Each row below holds a small network's activations on one input, seen along a few directions.
Each table varies a few parts of the input and shows all the possible inputs, shuffled.
A made-up example of a description, with smaller parts first: one of 5 places around a ring, together with either a single point or (one of 2 separate values, together with one of 4 places along a line) or one of 11 places along a line.
Shared parts are said once, and a part with two or three values counts as separate values.
In the rows, 128 means zero.

Other details of the inputs vary at random and push rows far along two fixed directions, the same in every table; ignore that.

Table:
x1: [136 133 218 213 125 112 150 173 142 118 155  31  70 126]
x2: [137 113  74  72 123 125 129  79  99 180 132 216 148 149]
x3: [146  75 177 167 214 127  63 166  78 215 145 142 103 117]
x4: [131 129  84  70 136 120 129  73 103 181 109 216 148 144]
x5: [ 78  96  11  93 143  96 107 100 110 158  94 207 131  88]
x6: [117 114  70  89 154 130 124  81 106 146 106 214 181 171]
x7: [149  67 172 163 226 139  74 159  91 210 159 144  86 126]
x8: [141 140 214 200 120 133 124 171 148 122 165  25  71 104]
x9: [140  80 164 180 235 135  46 165  82 173 148 142 120 145]
x10: [153 130 200 214 129 113 133 205 134  77 154  33 107 130]
x11: [ 89 117   7  88 148  96  93  91 113 154  97 208 116  92]
x12: [163  95 163 174 239 126  45 161  72 164 123 141 106 148]
x13: [105 156 117 101  59 154 182 109 192  52 131 100 158 131]
x14: [ 69 100   8 101 148 107 109  92 109 155 103 213 119  96]
x15: [131 103  81  71 119 120 136  97  98 182 121 219 162 142]
x16: [155  99 163 170 236 129  37 164  79 169 144 143 115 135]
x17: [131 123  87  63 130 136 117  75 106 179  97 213 142 140]
x18: [116 167 127 100  32 142 189  88 174  90 113  94 125 125]
x19: [106 179 119  96  51 142 166 119 175  57 117  94 170 120]
x20: [172  92 166 167 213 108  69 166  66 204 157 152  84 137]
x21: [122 188 113 112  58 126 181 103 172  51 110 100 158 142]
x22: [135 122  64  71 142 125 117 107  95 143 114 213 184 157]
x23: [174  96 152 177 232 113  54 174  67 165 149 148 111 154]
x24: [129 123  66  85 155 130 118  73 102 144 109 209 178 166]
x25: [129 132 219 203 119 133 130 179 152 124 162  29  74 110]
x26: [143 139 220 190 122 122 136 186 135 116 136  25  70 108]
x27: [121 101  90  67 126 136 128  84 104 184  94 211 157 137]
x28: [117 164 113  98  60 154 176 101 188  50 134  95 154 126]
x29: [112 178 129  96  38 120 203 106 166  93 115  98 140 121]
x30: [116 170 115 109  52 145 173  96 173  49 107  93 153 141]
x31: [152 143 205 194 149 136 116 188 156  72 159  29  89 113]
x32: [ 83 108   4  96 148 104 101  82 108 154 106 206 116  93]
x33: [ 70 166  52 113  48  95 170 123 177  65 103  88 109  68]
x34: [136 126 221 205 120 129 138 175 145 117 143  29  64 122]
x35: [158 140 193 215 133 118 126 188 135  74 166  29  93 138]
x36: [157  95 160 176 244 111  64 171  64 170 132 138 122 148]
x37: [147  75 165 183 238 131  55 162  74 167 128 141 111 158]
x38: [106 177 130  87  32 140 183 112 177  98 122  95 143 104]
x39: [124 120  75  66 149 138 109  94 100 142  88 206 180 152]
x40: [113 151 129  89  37 147 200 111 188  94 127  99 141 103]
x41: [128 118  80  76 135 125 133  64 102 183 117 211 149 149]
x42: [122 100  75  65 151 148 117  96 119 142 114 211 186 137]
x43: [103 164 121 106  46 143 171 117 179  58 116  98 175 121]
x44: [141 131 220 208 122 107 152 182 137 118 147  30  81 113]
x45: [109 175 115 106  50 148 164 100 180  55 127  94 162 128]
x46: [133 118  79  61 123 120 132  99  94 181 122 215 156 140]
x47: [153  73 167 179 235 126  57 171  69 168 120 139 121 145]
x48: [146 134 215 180 130 133 139 192 150 118 161  27  73  93]
x49: [161  75 168 160 227 139  69 151  87 208 163 139  82 121]
x50: [143 135 206 219 142 112 137 191 137  79 139  27 109 129]
x51: [114 168 117  87  60 148 178 120 183  52 124  95 163 117]
x52: [114 183 129  93  32 141 176 101 182  95 125 100 134 108]
x53: [133 119  82  54 137 147 122  81 122 180 122 213 145 125]
x54: [116 164 108 117  44 132 188 118 172  52 130 105 161 152]
x55: [114 160 122 106  24 126 203 109 172  91 137 108 134 135]
Each input here is: one of 5 places around a ring, together with either a single point or (one of 2 separate values, together with one of 5 places along a line).
Changing only the place on the ring of 5 turns x10 into x54. The same change can be made to x5. Which row results? -> x14
Which other rows agree with x28 in the place on the ring of 5? List them by row number. -> x2, x8, x18, x24, x30, x32, x35, x41, x45, x49
Which other rows does x23 become when the choice among 2 separate values takes its other values? List them by row number. -> x20
Start at x49 and move only the place on the ring of 5, one step at a time. The first step leads to x7. Which rows follow, in order? -> x40, x48, x53
Which other rows agree with x36 in the place on the ring of 5? List them by row number. -> x19, x22, x26, x29, x33, x38, x39, x46, x48, x51

Table:
x56: [116 123  96  97 114 118 149  90 112 158 106 184 154 149]
x57: [ 85 117  43 104 114  94 130  97 117 152 103 179 113  97]
x58: [164 103 180 168 214 126  71 157  87 187 153 117  78 124]
x59: [133 171 154 159  72 112 163 127 150  90 127  69  95 134]
x60: [129 128  77  93 111 112 143 103 110 149 131 188 147 147]
x61: [129 157 139 157  93 123 154 159 160  50 145  65 128 128]
x62: [123 141 170 135  71 137 177 153 167 100 142  68 118 110]
x63: [130 132  69  88 134 123 120 112 117 113 120 183 172 142]
x64: [122 108 104  76 114 144 144  95 127 163 119 182 153 131]
x65: [122 159 166 158  69 115 170 131 149  96 111  68 107 134]
x66: [124 160 165 157  72 112 174 134 147  95 117  65 114 131]
x67: [144  76 182 175 217 137  68 184  92 174 154 119 111 125]
x68: [138 163 148 157  70 103 170 154 149  87 146  70 111 123]
x69: [160  96 180 173 215 127  76 160  93 189 161 121  78 124]
x70: [121 148 167 139  79 141 156 158 169  81 138  64 137 108]
x71: [123 124  84  77 125 146 120 103 130 137 137 183 161 132]
x72: [160 106 160 190 234 117  56 166  80 144 140 115 100 142]
x73: [131 123  89  72 116 138 137 102 127 156 139 185 144 129]
x74: [ 81 116  48  90 128 130 109  99 138 145 108 172 127  83]
x75: [126 122  86  81 126 149 119  92 132 137 132 181 158 134]
x76: [131 166 152 161  76 109 172 133 154  90 140  69 103 131]
x77: [114 150 171 144  86 147 158 137 174  84 132  64 129 116]
x78: [120 119  81  89 131 127 127 117 116 120 106 182 184 142]
x79: [117 152 156 160  96 129 160 145 163  60 120  63 136 131]
x80: [121 149 175 137  76 139 175 135 170 103 133  67 114 113]
x81: [128 146 171 133  70 132 174 155 165 100 138  68 121 105]
x82: [153  98 175 178 224 135  59 162  97 169 159 118  94 127]
x83: [118 128  87  92 137 134 123  95 116 121  94 176 174 149]
x84: [124 155 176 135  72 141 166 129 167 103 119  67 105 116]
x85: [117 156 172 142  81 150 149 131 171  83 119  64 121 119]
x86: [127 151 160 156  67 106 178 158 147  93 131  69 123 123]
x87: [118  80 138 183 210 108  69 173  97 189 142 112  49  72]
x88: [149  75 169 194 229 122  69 181  81 151 137 118 115 142]
x89: [163 107 169 192 211 101  75 159  70 181 145 119  79 142]
x90: [134 167 164 135  75 137 158 125 168  96 134  67  94 116]
x91: [126 139  91  77 131 148 112  84 128 138 120 176 155 134]
x92: [155 104 176 176 220 138  51 156  94 168 145 118  87 130]
x93: [120 112  91  97 109 119 149  96 110 155 110 184 156 149]
x94: [160  89 156 194 230 118  62 176  82 143 152 119 103 142]
x95: [118 157 171 140  85 147 152 134 169  83 125  60 128 116]
x96: [147  74 184 179 217 140  67 173  93 174 149 118 108 127]
x97: [ 82 117  33 101 137 110 111 105 128 121  96 173 134  97]
x98: [115 114  81  91 132 132 131 115 118 120 110 182 181 147]
x99: [125 156 175 133  75 138 169 132 164 102 125  64 112 113]
x100: [126 140  76  93 137 133 112  88 119 115 102 180 155 152]
x101: [133 121  91  76 117 140 136  91 128 156 134 183 141 131]
x102: [128 130  85  75 124 141 117 106 128 137 133 182 164 127]
x103: [131 126  78  97 112 115 142  92 111 149 126 186 144 149]
x104: [124 134  74  95 141 130 122  93 123 115 115 181 164 149]
x105: [116 127  89  94 134 137 120  92 119 121  88 178 167 152]
x106: [118 115  90  93 109 116 150 107 109 155 115 186 159 147]
x107: [136 128  90  70 115 133 134 104 124 156 135 185 148 123]
Describe the family of inputs behind these rows. -> one of 4 places along a line, together with either a single point or (one of 2 separate values, together with one of 6 places along a line)
Changing only the place on the line of 4 turns x79 into x80. The same change can be made to x61. Which row results? -> x73
Changing only the place on the line of 4 turns x96 into x93. The same change can be made to x95. Which row results? -> x66
Which other rows does x64 become when the place on the line of 6 takes its other values? List them by row number. -> x62, x80, x81, x84, x99
Start at x105 and move only the place on the line of 6, one step at a time. The first step leads to x83. Which rows follow, in order? -> x79, x88, x98, x78

Table:
x108: [122 128 132 138 130 125 125 135 129 123 126 119 126 122]
x109: [132 134 139 132 126 131 123 131 129 124 126 118 126 131]
x110: [126 130 130 136 125 124 128 130 131 131 132 118 118 119]
x111: [130 127 141 134 123 133 133 132 133 126 135 122 129 132]
x112: [126 121 113 117 132 127 124 120 122 139 126 144 125 124]
x113: [127 130 132 133 127 122 129 135 129 128 128 120 117 117]
x114: [128 124 125 116 132 131 127 123 121 141 129 145 141 135]
x115: [125 128 130 136 124 126 128 131 133 129 133 120 115 122]
x116: [130 129 132 138 124 125 130 129 127 122 132 120 124 133]
x117: [121 119 113 122 134 129 120 120 123 134 123 144 133 129]
x118: [133 130 138 130 128 134 128 128 131 121 129 118 124 130]
x119: [132 126 140 132 125 133 135 134 133 125 134 121 128 131]
x120: [125 126 130 135 129 127 126 137 129 121 122 118 124 123]
x121: [130 122 124 118 132 132 126 120 122 141 129 145 141 133]
x122: [132 134 139 130 132 131 129 131 131 124 129 117 125 129]
x123: [130 123 125 116 129 131 123 125 120 140 125 146 140 135]
x124: [132 118 124 115 132 134 128 122 121 138 128 146 138 134]
x125: [130 129 124 116 135 131 119 118 122 137 123 145 137 133]
x126: [128 128 130 134 127 124 131 131 131 129 130 118 117 118]
x127: [130 123 115 121 135 127 127 120 122 134 127 147 131 137]
x128: [125 121 113 118 133 127 125 120 126 140 127 146 124 125]
x129: [124 123 130 136 129 128 128 133 131 120 127 118 122 124]
x130: [131 131 132 139 126 123 131 129 128 124 131 119 126 131]
x131: [134 132 139 132 130 132 129 128 132 124 129 117 126 128]
x132: [123 119 113 121 138 128 124 121 124 134 121 143 134 126]
x133: [130 122 124 114 134 131 129 124 122 140 127 145 140 134]
x134: [127 131 130 135 122 124 126 134 128 129 128 119 118 120]
x135: [129 123 126 116 131 129 125 124 121 140 127 147 141 133]
x136: [130 133 138 134 127 134 127 127 134 124 132 120 124 132]
x137: [128 124 116 124 133 127 125 119 122 136 128 148 132 138]
x138: [128 133 133 138 128 123 131 132 126 125 131 119 125 132]
x139: [133 128 142 130 126 128 133 137 129 126 130 120 131 128]
x140: [123 126 130 139 129 127 126 131 131 124 128 117 126 123]
x141: [132 128 132 136 127 125 132 131 127 121 130 120 123 132]
x142: [125 128 130 135 123 125 127 130 130 128 132 119 116 121]
x143: [122 127 130 136 133 126 129 136 130 123 126 117 124 123]
x144: [131 126 141 133 122 132 132 132 130 126 134 120 129 131]
x145: [131 127 122 118 135 133 121 115 123 138 125 144 136 133]
x146: [133 127 122 114 135 133 120 121 122 135 120 144 135 134]
x147: [134 126 141 132 126 131 135 134 131 127 132 118 130 128]
x148: [131 132 132 137 124 123 127 134 125 123 127 120 125 132]
x149: [128 130 123 116 136 133 121 117 123 138 126 144 136 134]
x150: [124 131 131 135 126 123 128 133 129 131 132 118 118 120]
x151: [132 128 124 114 137 131 122 119 123 135 122 145 136 132]
x152: [110 169  90  82  37 131 188  93 170  75 108 126 158 130]
x153: [131 132 138 133 126 134 126 126 131 123 131 118 125 131]
x154: [129 129 130 132 125 124 128 136 128 128 126 119 116 119]
x155: [133 130 132 137 129 123 133 131 128 123 130 119 125 130]
x156: [130 131 132 136 130 123 133 134 127 123 130 119 124 131]
x157: [124 127 132 136 132 125 127 136 130 122 124 119 125 121]
x158: [132 131 138 132 129 134 129 128 134 122 130 120 123 131]
x159: [130 133 134 138 127 121 129 133 126 124 129 121 126 130]
x160: [129 127 108 117 136 129 115 127 125 129 138 146 138 126]
x161: [123 124 130 137 131 129 129 133 134 121 128 119 122 125]
x162: [131 125 108 115 138 129 118 129 125 128 136 146 137 125]
x163: [131 126 117 120 135 122 127 122 119 134 123 147 135 133]
x164: [120 128 131 138 131 126 126 134 130 124 128 117 125 124]
x165: [122 123 114 121 133 128 119 124 121 135 119 144 135 128]
x166: [126 130 130 133 129 124 131 134 130 129 131 118 116 119]
x167: [125 132 132 135 125 122 127 133 129 130 130 120 118 118]
x168: [121 125 130 139 128 128 126 132 134 123 129 119 123 126]
x169: [134 127 141 130 124 130 131 138 129 126 128 119 130 130]
Changing only one part turns x114 into x133. The same change can be made to x138. Which row results? -> x156
Describe the family of inputs behind these rows. -> one of 2 separate values, together with either a single point or (one of 5 places along a line, together with one of 6 places along a line)
Which other rows does x147 become when the choice among 2 separate values takes its other values? List them by row number. -> x121
Start at x154 and move only the place on the line of 5, one step at a time. The first step leads to x120. Which rows follow, in order? -> x152, x146, x169
